Each row below holds a small network's activations on one input, seen along a few directions.
Each table varies a few parts of the input and shows all the possible inputs, shuffled.
A made-up example of a description, with smaller parts first: values(3) and (point or line(9) or (ring(5) and line(6))).
Shared parts are said once, and a part with two or three values counts as separate values.
In the rows, zero is written as 128.

Other details of the inputs shift rows strongly along two fixed directions, in all tables alike. That doesn't count.

Rows:
row 1: [ 88 141 148 154  82 173  99 202 123  45  71  86 124 129]
row 2: [185  88  62 129 136 126 111 137 125 181 147 143 141 137]
row 3: [172  84 114 116 133 123 154 136 171 195 149 151 151 145]
row 4: [117 117 131 104 163 101 157  71  84 119 120 134 113 106]
row 5: [122 142 145  94 162 107 137  64 127 150 137 142 105  89]
row 6: [ 97 163 161 107 155 129 137  81 135 117 117 132  93  91]
row 7: [ 68 156 124 103 145  89 139 105 125  55 165 116 109 116]
row 8: [ 98 175 137 143 168 130 123  96  85  96 114 127  98 108]
row 9: [180 104 114 128 107 121 105 137 141 201 171 143 148 153]
row 10: [171 110 124 137 107 129 135 138 141 198 169 152 176 164]
row 11: [ 97 163 139 131 166 126 144  90  97  87  97 137  87 103]
row 12: [ 97 151 149 104 143 113 125  80 137 118 114 125  97  78]
row 13: [ 90 136 151 152  96 171 125 191 135  41  59  92 121 137]
row 14: [141  93 129 141  83 135 122 168 178 135 117 117 159 135]
row 15: [ 88 149 155 158  67 159  75 179 160  84  95  92 108 124]
row 16: [113 148 168 121 145 107 165  66 110 146 149 138 148 114]
row 17: [118 173 159 129 139 110 128  70  94 161 164 138 124 122]
row 18: [118 134 163 114 121  94 124  68  95 149 161 134 148 103]
row 19: [184  74  84 116 116 112 143 138 120 170 136 135 174 147]
row 20: [118 146 147 117 160 104 163  79  71 119 125 134 143 123]
row 21: [143 102 140 143  94 152 135 171 176 138 122 124 156 150]
row 22: [ 95 176 157 115 154 129 145  80 137 122 116 135  98  96]
row 23: [158  89 125 154  62 162  97 212 185 146 126 122 161 166]
row 24: [122 159 162 121 138 111 120  72  94 158 165 136 122 119]
row 25: [ 88 171 143 176 105 172  98 199 121  61  79  95 106 137]
row 26: [ 86 148 131 163  84 168  84 196 125  55  76  83 106 118]
row 27: [167  96 110 123 134 124 162 136 173 199 147 153 155 150]
row 28: [ 90 127 168 152  80 162 116 178 175  69  84  95 128 123]
row 29: [189  77  92 117 124 117 147 142 118 169 139 139 170 154]
row 30: [100 145 118  94 163  79 151  91 117  90 191 133 118 128]
row 31: [ 78 140 141 156 113 166 133 184 148  45  50 105  98 138]
row 32: [117 145 174 117 134 111 136  71  93 148 164 139 144 117]
row 33: [158 113  91 153 128 161 105 179 142 131 115 130 121 150]
row 34: [110 122 150 100 151  88 151  64 124 149 137 132 126  88]
row 35: [193  86  76 124 147 129 141 140 137 175 135 162 127 148]
row 36: [121 126 112 108 161 104 140  65  89 122 121 139 100  88]
row 37: [182  86  88 120 111 116 124 148 105 177 150 137 178 146]
row 38: [100 152 122 101 166  84 156  97 121  90 190 136 118 138]
row 39: [157  93  86 138 118 154 120 175 157 120  97 133 109 137]
row 40: [158 105  85 148 122 157  99 177 143 129 114 125 120 142]
row 41: [190 106  91 137 133 127 120 156 105 186 159 142 151 158]
row 42: [150 112 118 145 100 157 117 195 124 121 113 119 154 159]
row 43: [121 160 147 111 160 117 119  64 114 154 151 138 111 111]
row 44: [ 65 167 125 146 117 139 132 192 177  25 128 106 107 157]
row 45: [179 125  96 131 133 134 119 130 163 205 157 152 143 158]
row 46: [ 90 171 162 134 142 127 135 112  67  89 114 118 134 119]
row 47: [183  73  87 119 142 121 155 142 133 174 132 153 145 160]
row 48: [151 112 103 134 101 145  87 161 180 156 123 123 128 138]
row 49: [155 112 101 151 103 152  99 192 125 131 121 114 133 148]
row 50: [101 162 156 115 145 124 104  79 121 121 130 122  98  99]
row 51: [113 124 157 100 157  97 155  68 122 147 140 135 123  95]
row 52: [ 85 126 135 114 142 112 144  88  96  83  92 115 104  96]
Description of these inputs: line(4) and (point or (values(2) and ring(6))).
Q: The inputs of row 19 and row 13 match in every part but the line(4) part. If row 37 is changed in the same way as row 19 into row 13, which row does it become?
A: row 42
Q: The inputs of row 45 and row 50 match in every part but the line(4) part. If row 25 is changed in the same way as row 45 into row 50, which row does it become?
A: row 49
Q: Change only the ring(6) part in row 11. List by row number the other rows that result.
A: row 8, row 20, row 25, row 31, row 46
Q: Change only the values(2) part in row 13. List by row number the other rows that result.
A: row 21

Rows:
row 53: [153 108 118 128 107 132 126 157 186 165 152 138 146 153]
row 54: [170  95  75 138 129 132 132 176 112 133 131 134 148 163]
row 55: [114 133 135 147 108 156 111 162 133  97  93 111 118 128]
row 56: [ 47 181 176 124 148 129 130  84  98  44  89 104  80  80]
row 57: [102 143 156 146  94 153 108 158 151 102 106 108 125 127]
row 58: [158 110 126 137  95 137 114 159 166 174 151 133 158 153]
row 59: [142 135 137  86 183  70 162  20  83 186 185 160 135 102]
row 60: [105 133 134 139 113 150 120 158 157  92  97 114 111 126]
row 61: [158 103 110 129 111 134 127 158 179 164 143 138 144 152]
row 62: [115 120  97 139 128 141 130 176 123  66 101 114 114 142]
row 63: [153 113 103 115 152 112 140 107 117 155 142 144 129 127]
row 64: [148 137 145  94 173  74 152  22  64 194 184 156 145 103]
row 65: [168 100 107 137 109 141 119 163 146 166 130 134 149 150]
row 66: [ 60 179 174 133 142 135 121  92  78  54  88 103  89  86]
Q: The inputs of row 63 and row 66 match in every part but one. If row 56 is changed in the same way as row 63 into row 66, which row does it become?
A: row 55
Q: What do these inputs look like to the network?
A: values(2) and (point or line(6))
Q: Change only the values(2) part in row 61. List by row number the other rows that result.
A: row 57
